These are the activations of a small neural network, seen along a few directions. Each row is one input.
In each table, some parts of the input vary, and every possible input appears once, in random order.
A made-up example of a description, with smaller parts first: line(4) and (point or ring(11) or (values(3) and ring(8))).
Shared parts are said once, and a part with two or three values counts as separate values.
In the rows, zero is written as 100.

Other details of the inputs vary at random and push rows far along two fixed directions, the same in every table; ignore that.

A family of inputs:
r1: 86	99	96	95	98	97	101	93	93	95	92	105	93	101
r2: 111	124	83	99	108	67	87	124	134	122	112	99	113	89
r3: 101	90	106	98	107	113	93	95	99	98	97	95	101	96
r4: 115	114	102	99	94	62	87	118	142	119	110	116	106	80
r5: 95	94	108	91	100	104	94	101	100	89	89	113	93	104
r6: 98	99	92	103	106	110	107	90	96	105	100	87	106	105
r7: 105	120	89	101	96	59	88	108	131	126	113	107	105	76
r8: 91	99	97	103	96	100	109	86	94	100	101	97	96	102
r9: 101	92	112	105	94	106	104	88	99	100	101	101	95	103
r10: 109	93	108	105	97	114	103	89	101	104	104	91	103	108
r11: 96	98	93	102	109	109	99	88	93	104	99	85	103	97
r12: 88	99	98	100	96	98	107	86	93	99	98	101	95	100
r13: 105	91	106	102	107	114	97	94	100	101	97	92	102	100
r14: 90	100	96	101	96	99	107	90	95	98	99	100	95	107
r15: 92	98	93	99	109	108	95	90	92	101	99	88	101	94
r16: 96	103	93	100	100	109	105	93	97	101	101	91	102	115
r17: 94	93	107	92	103	107	90	103	100	89	90	110	96	105
r18: 152	119	110	128	82	99	136	176	21	74	132	99	104	71
r19: 93	100	95	104	96	105	108	87	96	101	103	92	99	104
r20: 96	91	107	93	99	104	95	99	100	90	90	111	92	101
r21: 85	100	93	93	105	102	91	98	93	92	91	103	97	103
r22: 98	95	110	99	95	105	104	97	102	94	96	107	94	113
r23: 126	115	97	104	103	72	92	121	144	127	116	101	118	89
r24: 133	127	97	116	87	87	131	180	14	66	119	110	99	72
r25: 101	93	108	102	94	109	105	96	103	97	99	101	97	111
r26: 95	99	92	101	108	108	101	91	95	100	97	88	103	100
r27: 100	95	108	100	95	110	103	98	104	96	98	102	98	114
r28: 106	94	106	101	97	112	104	96	104	99	100	96	102	115
r29: 108	91	106	104	105	116	103	92	101	105	100	91	105	106
r30: 104	121	85	95	99	58	84	118	133	118	108	112	105	80
r31: 86	101	98	96	97	98	104	93	93	97	94	105	94	108
r32: 97	91	107	96	102	107	92	96	99	91	93	106	98	97
r33: 98	100	93	104	99	108	107	86	96	104	104	87	104	107
r34: 99	92	113	102	94	104	103	89	98	99	98	105	94	100
r35: 102	94	105	96	108	113	96	103	103	95	92	98	101	110
r36: 99	93	110	100	94	104	105	95	102	95	97	106	94	110
r37: 95	94	110	93	97	103	98	100	100	91	89	112	92	107
r38: 89	100	92	94	110	107	94	99	95	95	94	94	100	104
r39: 96	95	111	96	95	103	102	98	101	93	93	112	93	110
r40: 98	91	108	98	102	108	90	94	97	95	96	103	98	95
r41: 153	119	107	123	94	101	132	185	21	69	125	98	109	69
r42: 89	98	96	98	101	101	96	87	90	99	96	100	94	91
r43: 103	92	105	98	107	112	98	100	103	96	93	97	101	107
r44: 105	120	85	98	103	62	81	115	132	120	112	107	110	76
r45: 92	99	98	105	96	101	107	83	92	104	103	95	96	100
r46: 93	99	91	98	109	107	100	95	96	99	95	90	102	105
r47: 99	91	105	95	107	111	94	102	101	92	93	99	100	104
r48: 97	101	93	102	99	108	106	90	97	102	102	90	102	112
r49: 89	102	97	99	97	100	106	92	95	98	98	101	95	110
r50: 88	99	96	98	97	98	103	88	93	97	94	102	94	96
r51: 97	99	91	101	107	109	106	94	97	103	98	89	104	110
r52: 105	96	106	100	98	113	103	98	104	98	99	97	102	118
r53: 102	93	109	104	94	110	106	92	103	98	101	98	99	107
r54: 125	115	95	102	103	72	91	126	144	125	114	103	116	93
r55: 98	91	111	99	96	104	99	91	98	97	95	106	93	96
r56: 95	91	106	94	102	106	91	100	99	90	91	108	96	102
r57: 85	101	94	92	102	99	95	96	93	92	90	106	93	102
r58: 111	122	88	107	96	64	93	108	136	131	122	97	111	83
r59: 96	92	109	95	96	102	99	98	100	92	90	111	92	104
r60: 98	91	109	97	99	106	94	92	97	95	94	106	94	94
r61: 89	98	91	95	109	106	96	97	95	96	95	93	100	101
r62: 86	98	92	94	104	101	93	96	92	93	92	102	97	100
r63: 105	94	105	99	106	115	102	101	104	99	95	97	104	116
r64: 115	114	100	97	97	63	83	120	141	118	109	117	106	78
r65: 96	101	91	99	108	110	104	96	97	102	98	90	104	113
r66: 87	99	97	98	96	97	105	91	93	98	95	104	93	105
r67: 107	93	107	104	96	113	105	92	103	100	102	94	103	110
r68: 88	98	95	96	100	100	98	89	92	95	94	103	95	93
r69: 99	98	92	105	107	111	105	87	93	109	103	84	105	103
r70: 92	100	94	102	96	104	107	91	96	100	101	94	98	109
r71: 100	92	111	103	93	105	106	91	102	97	99	104	96	105
r72: 106	121	90	103	95	57	91	107	134	129	117	106	106	79
r73: 98	93	105	93	108	111	92	104	102	92	92	101	100	107
r74: 98	92	112	100	94	103	105	92	100	96	96	108	94	102
r75: 100	100	94	106	99	109	105	84	94	107	106	85	103	105
r76: 91	102	95	101	98	105	105	93	97	99	100	96	98	111
r77: 119	114	97	99	105	70	83	124	140	119	113	105	113	80
r78: 91	98	92	97	108	107	97	93	94	97	97	90	102	96
r79: 89	98	94	98	104	103	92	88	90	98	97	97	98	92
r80: 97	93	111	98	94	102	103	96	101	94	94	110	93	107
Description of these inputs: values(2) and line(4) and ring(10).
- Changing only the line(4) part turns r25 into r27. The same change can be made to r28. Which row results? => r52
- Changing only the line(4) part turns r37 into r55. The same change can be made to r38. Which row results? => r15
- Change only the values(2) part in r7. List by row number the other rows that result. => r55
- Change only the ring(10) part in r14. List by row number the other rows that result. => r1, r30, r46, r48, r51, r61, r62, r66, r70
- Change only the ring(10) part in r67. List by row number the other rows that result. => r4, r23, r32, r41, r53, r64, r71, r74, r77
- A walk changes only the line(4) part. It starts at r42 and steps to r68. List the rest of the walk in order. => r30, r57
- Change only the values(2) part in r30. List by row number the other rows that result. => r20

A family of inputs:
r81: 101	95	105	100	101	103	101	97	98	99	98	102	100	99
r82: 99	96	104	100	101	101	102	96	97	100	98	100	97	97
r83: 98	97	103	102	97	102	101	97	99	97	101	99	97	98
r84: 101	96	103	100	103	103	102	99	98	99	96	102	101	101
r85: 105	97	102	104	101	110	104	96	100	103	105	94	105	105
r86: 113	107	99	103	98	86	99	118	106	102	109	104	107	87
r87: 98	99	105	101	97	101	103	96	97	100	100	102	96	102
r88: 100	98	105	101	97	102	101	96	97	98	100	105	99	103
r89: 98	98	103	100	98	100	105	98	98	100	98	101	96	104
r90: 97	99	97	101	96	102	100	95	96	98	100	98	98	97
r91: 99	99	98	99	102	102	103	96	96	101	95	99	99	99
r92: 100	96	101	100	101	104	102	99	100	96	97	100	102	101
r93: 97	100	95	99	100	102	104	97	98	97	98	98	100	102
r94: 100	98	103	98	100	103	98	101	98	98	97	102	97	107
r95: 111	110	95	102	99	82	99	113	105	109	108	103	104	85
r96: 100	97	103	100	99	102	103	98	98	99	99	104	99	106
r97: 95	99	97	99	104	103	97	97	96	96	99	97	101	97
r98: 98	98	97	99	100	102	101	95	97	97	98	97	100	96
r99: 108	112	92	102	103	84	97	119	106	105	108	100	107	88
r100: 100	96	105	101	98	103	100	96	97	99	100	104	99	100
r101: 98	99	96	99	101	103	103	97	98	98	96	97	100	99
r102: 98	98	100	100	100	102	105	99	100	96	98	98	98	103
r103: 100	97	105	99	99	104	95	99	97	98	98	103	97	101
r104: 77	97	95	87	104	80	74	59	181	133	92	102	102	113
r105: 98	97	105	102	98	101	102	96	97	100	99	101	96	99
r106: 94	101	96	99	101	102	100	100	96	97	100	98	100	104
r107: 93	102	98	99	99	102	98	97	96	97	101	99	99	101
r108: 106	98	102	101	102	111	99	99	100	103	103	92	103	106
r109: 99	97	101	100	98	103	103	99	100	96	100	102	100	105
r110: 100	97	103	99	98	105	95	100	99	95	99	100	98	100
r111: 101	97	103	98	103	105	98	102	98	99	94	101	99	102
r112: 111	108	99	103	98	84	101	117	107	104	109	101	104	86
r113: 101	96	103	97	101	105	96	100	99	95	97	99	100	99
r114: 97	99	103	101	96	102	103	97	99	96	101	100	97	102
r115: 97	100	98	99	98	100	103	96	95	101	98	101	98	104
r116: 99	96	103	101	97	104	99	97	99	96	101	102	100	100
r117: 112	111	99	104	94	85	99	118	106	102	112	106	106	91
r118: 107	112	94	103	99	83	94	117	104	105	112	102	105	86
r119: 94	101	98	99	102	100	100	99	95	100	99	100	99	104
r120: 95	100	95	99	104	103	100	100	97	97	98	98	100	103
r121: 100	97	100	100	101	104	103	100	101	95	98	101	101	104
r122: 96	99	99	99	105	102	98	97	94	100	98	99	99	97
r123: 94	102	100	99	100	101	98	97	94	100	100	101	98	102
r124: 96	101	97	100	95	101	101	95	97	97	100	99	98	101
r125: 99	99	103	98	97	105	96	100	99	95	100	101	98	104
r126: 100	97	101	98	102	106	98	102	100	95	95	99	100	101
r127: 96	99	98	99	106	102	100	99	95	100	96	99	100	100
r128: 95	99	99	100	101	101	97	96	94	100	100	100	98	98
r129: 98	97	101	101	101	103	104	99	100	97	97	98	99	99
r130: 100	101	96	104	104	106	100	96	95	104	104	90	104	105
r131: 100	97	103	100	102	103	104	99	99	99	97	103	100	105
r132: 100	100	105	98	98	104	96	99	97	98	98	103	97	104
r133: 98	99	99	100	98	101	100	94	94	101	99	101	97	98
r134: 102	96	104	98	102	105	96	100	98	98	96	101	98	99
r135: 101	98	102	97	103	104	99	102	99	98	95	102	98	105
r136: 95	101	97	98	105	101	101	99	95	100	97	100	99	103
r137: 103	98	102	105	101	107	106	95	99	104	104	91	102	104
r138: 99	98	101	98	98	104	98	102	100	95	98	100	99	106
r139: 111	110	99	103	99	83	104	119	106	107	107	104	103	92
r140: 99	97	103	101	102	102	104	98	98	100	95	100	98	100
r141: 100	98	100	97	101	105	99	102	100	95	97	100	99	105
r142: 109	113	92	102	95	82	101	117	106	105	109	102	105	92
r143: 103	100	96	104	100	106	104	93	96	105	103	90	103	104
r144: 111	112	93	102	99	82	102	116	106	109	107	104	104	91
r145: 97	101	99	100	96	100	102	94	95	100	99	101	97	101
- What is each input in this table made of? => line(5) and (point or (values(2) and ring(6)))
- Changing only the line(5) part turns r128 into r100. The same change can be made to r136. Which row results? => r131
- Which other rows agree with r132 in the line(5) part? List them by row number. => r94, r103, r108, r110, r111, r113, r125, r126, r134, r135, r138, r141
- Change only the ring(6) part in r107. List by row number the other rows that result. => r97, r99, r106, r118, r120
- Change only the line(5) part in r137. List by row number the other rows that result. => r85, r108, r130, r143
- Which other rows agree with r89 in the line(5) part? List them by row number. => r82, r83, r87, r102, r104, r105, r112, r114, r129, r137, r139, r140

A family of inputs:
r146: 127	119	110	109	86	80	100	141	74	96	118	112	96	72
r147: 86	104	103	86	90	73	77	79	174	127	95	117	95	120
r148: 93	96	81	101	106	121	109	80	85	98	97	76	106	107
r149: 123	114	108	104	90	73	121	152	85	87	104	121	96	87
r150: 80	115	71	90	121	79	77	71	155	143	99	85	114	108
r151: 141	113	100	94	116	58	61	150	171	136	111	114	121	83
r152: 100	94	100	104	108	123	109	77	83	108	97	79	100	103
r153: 96	89	117	99	86	116	98	84	89	89	97	112	92	115
r154: 119	114	92	103	94	75	110	146	77	83	106	113	103	66
r155: 92	89	107	107	94	116	118	88	95	94	99	91	94	120
r156: 98	86	110	110	94	120	110	79	91	96	105	93	101	111
r157: 75	100	96	90	101	108	89	90	78	87	90	107	88	109
r158: 88	89	90	105	98	117	105	80	88	90	100	82	99	100
r159: 98	96	96	105	102	121	122	87	92	102	95	84	101	128
r160: 126	112	110	107	96	76	110	143	76	93	107	117	97	62
r161: 104	93	101	107	101	125	114	79	88	104	102	86	107	118
r162: 95	82	117	96	96	111	107	86	92	86	86	117	92	105
r163: 129	115	104	120	94	84	112	136	76	104	126	93	105	68
r164: 85	93	97	94	90	113	94	85	86	82	93	102	91	104
r165: 73	108	80	92	113	74	71	71	159	135	103	94	107	101
r166: 73	93	97	88	111	104	98	92	80	85	79	112	89	100
r167: 98	87	113	90	113	135	88	105	104	74	89	93	105	113
- What is each input in this table made of? => values(2) or (line(4) and line(5))
- What sort of input is r167? => values(2)
- Change only the line(5) part in r149. List by row number the other rows that result. => r154, r160, r162, r166
- Change only the line(4) part in r162. List by row number the other rows that result. => r153, r156, r161
